A small network was shown many inputs. Here are its activations along a few directions, one row for each input.
In each table, some parts of the input vary, and every possible input appears once, in random order.
Descriptions start from the smaller parts, as in this example, which fits no table here: one of 5 places around a ring, together with either a single point or one of 9 places around a ring or (one of 3 separate values, together with one of 4 places along a line).
Shared parts are said once, and a part with two or three values counts as separate values.
(in the rows, 128 means zero)

Other details of the inputs shift rows strongly along two fixed directions, in all tables alike. That doesn't count.

Table:
x1: [130 126 136 140 108 117 137 124 127 122 126 126 125 146]
x2: [118 119 136 144 126 114 136 129 122 132 131 116 132 138]
x3: [125 117 139 143 125 110 135 127 124 139 125 120 129 141]
x4: [198 164 101  30 176 167  76 187  97  67 178 125 125 139]
x5: [122 123 142 143 115 126 141 117 124 119 126 126 134 140]
x6: [128 120 139 140 122 112 134 131 123 136 126 113 137 147]
x7: [199 174  87  14 188 184  78 177  92  45 161 137 112 117]
x8: [119 121 137 146 130 116 137 123 121 128 133 116 134 141]
x9: [117 136  82  75 160 169  81 135 195 206  99 200  96  23]
x10: [133 129 138 134 107 115 138 123 127 129 120 126 131 149]
x11: [121 121 133 143 113 126 140 117 128 124 126 129 129 140]
x12: [124 124 134 144 110 119 143 121 128 123 126 126 125 143]
x13: [200 160 104  36 185 151  73 199  93  73 181 107 130 145]
x14: [116 125 140 151 130 120 137 120 120 132 130 116 143 134]
x15: [125 120 136 143 124 113 131 131 125 132 130 113 134 138]
x16: [123 126 140 141 113 128 140 117 125 121 125 124 138 137]
x17: [121 122 136 146 127 117 137 124 120 128 134 112 139 142]
x18: [116 118 136 146 124 111 139 125 123 134 130 117 129 136]
x19: [121 124 133 145 111 126 139 116 127 126 126 128 132 138]
x20: [130 119 140 141 124 111 135 130 121 133 128 113 134 149]
x21: [124 128 132 142 110 122 140 123 129 124 126 125 129 140]
x22: [119 116 136 147 123 111 133 125 129 138 127 118 128 133]
x23: [122 118 138 145 120 113 137 127 129 144 121 114 137 143]
x24: [126 135 127 131 116 136 148 107 114  92 114 128 122 135]
x25: [122 120 136 144 121 113 133 129 127 135 128 112 135 138]
x26: [ 85 121  99 123 168 160  99 115 186 210 103 185 107  23]
x27: [123 127 141 141 114 127 139 117 123 119 126 124 137 138]
x28: [128 129 134 137 104 120 137 122 132 129 123 123 129 140]
x29: [131 129 137 139 104 117 138 123 127 123 125 120 130 146]
x30: [131 126 136 141 108 115 138 123 126 122 126 126 124 145]
x31: [117 132  88  87 157 164  87 133 186 197 103 196  95  36]
x32: [124 123 141 143 116 126 141 117 124 119 127 126 132 140]
x33: [121 124 133 144 110 122 142 121 130 125 124 127 126 141]
x34: [ 92 120  96 121 161 156 100 120 181 204 108 178 107  34]
x35: [122 121 136 145 122 113 139 130 119 128 133 109 137 143]
x36: [119 120 137 147 123 113 139 127 121 131 132 112 134 141]
x37: [126 130 131 136 110 125 139 124 130 124 126 121 131 140]
x38: [131 126 136 138 110 114 136 121 129 131 120 134 124 144]
x39: [115 123 140 149 135 118 136 119 122 131 131 120 134 134]
x40: [122 118 137 146 122 112 134 128 126 134 129 113 133 139]
x41: [128 123 133 138 115 125 139 121 124 118 130 127 128 144]
x42: [131 126 137 138 109 113 138 122 127 129 119 132 127 148]
x43: [119 123 135 146 127 119 136 123 122 131 133 113 139 138]
x44: [126 127 134 142 109 121 142 123 126 120 128 123 129 145]
x45: [125 126 140 141 116 127 139 118 123 118 127 125 136 138]
x46: [119 126 140 149 134 119 135 122 118 127 134 117 140 137]
x47: [132 128 137 139 107 114 138 122 127 130 120 129 130 148]
x48: [131 129 137 140 107 117 137 124 126 121 127 122 127 147]
x49: [ 96 121  94 115 157 154 101 129 181 201 107 170 109  38]
x50: [116 131 128 143 109 136 152  99 120 103 106 128 125 129]
x51: [207 158 107  31 190 149  72 201  89  74 180 113 129 150]
x52: [198 153 109  38 187 147  76 195  94  81 174 118 125 146]
x53: [115 124 141 150 134 119 135 121 120 129 131 120 137 136]
x54: [124 134 127 135 109 136 150 103 118  96 108 122 131 131]
x55: [127 130 134 138 108 122 141 125 126 120 127 120 131 144]
x56: [131 129 136 140 106 116 137 124 127 122 126 123 129 146]
x57: [126 126 142 140 116 127 140 119 121 116 129 123 136 142]
x58: [118 126 141 149 131 118 136 121 118 128 132 115 142 136]
x59: [121 121 137 147 128 117 139 122 120 126 135 112 136 143]
x60: [ 91 122  87 108 149 172  97 114 197 210  95 196 100  19]
x61: [122 122 135 143 125 115 136 131 120 128 134 112 135 140]
x62: [202 176  87  16 185 183  78 177  90  43 163 133 116 119]
x63: [121 117 136 145 124 112 131 129 127 134 127 117 131 136]
x64: [123 136 128 136 110 136 150 103 117  96 109 124 129 131]
x65: [ 92 121  87 109 151 171  96 115 195 206  98 197  97  21]
x66: [120 121 136 144 131 115 137 123 122 128 135 116 132 140]
Description of these inputs: one of 6 places along a line, together with either a single point or (one of 2 separate values, together with one of 5 places along a line).
- Changing only the place on the line of 6 turns x33 into x55. The same change can be made to x63. Which row results? => x25
- Which other rows agree with x24 in the place on the line of 6? List them by row number. => x3, x12, x18, x22, x30, x32, x38, x39, x41, x66
- Change only the place on the line of 6 in x10. List by row number the other rows that result. => x9, x31, x38, x42, x47
- Change only the choice among 2 separate values in x13. List by row number the other rows that result. => x28
- Change only the place on the line of 5 in x45. List by row number the other rows that result. => x19, x21, x47, x56
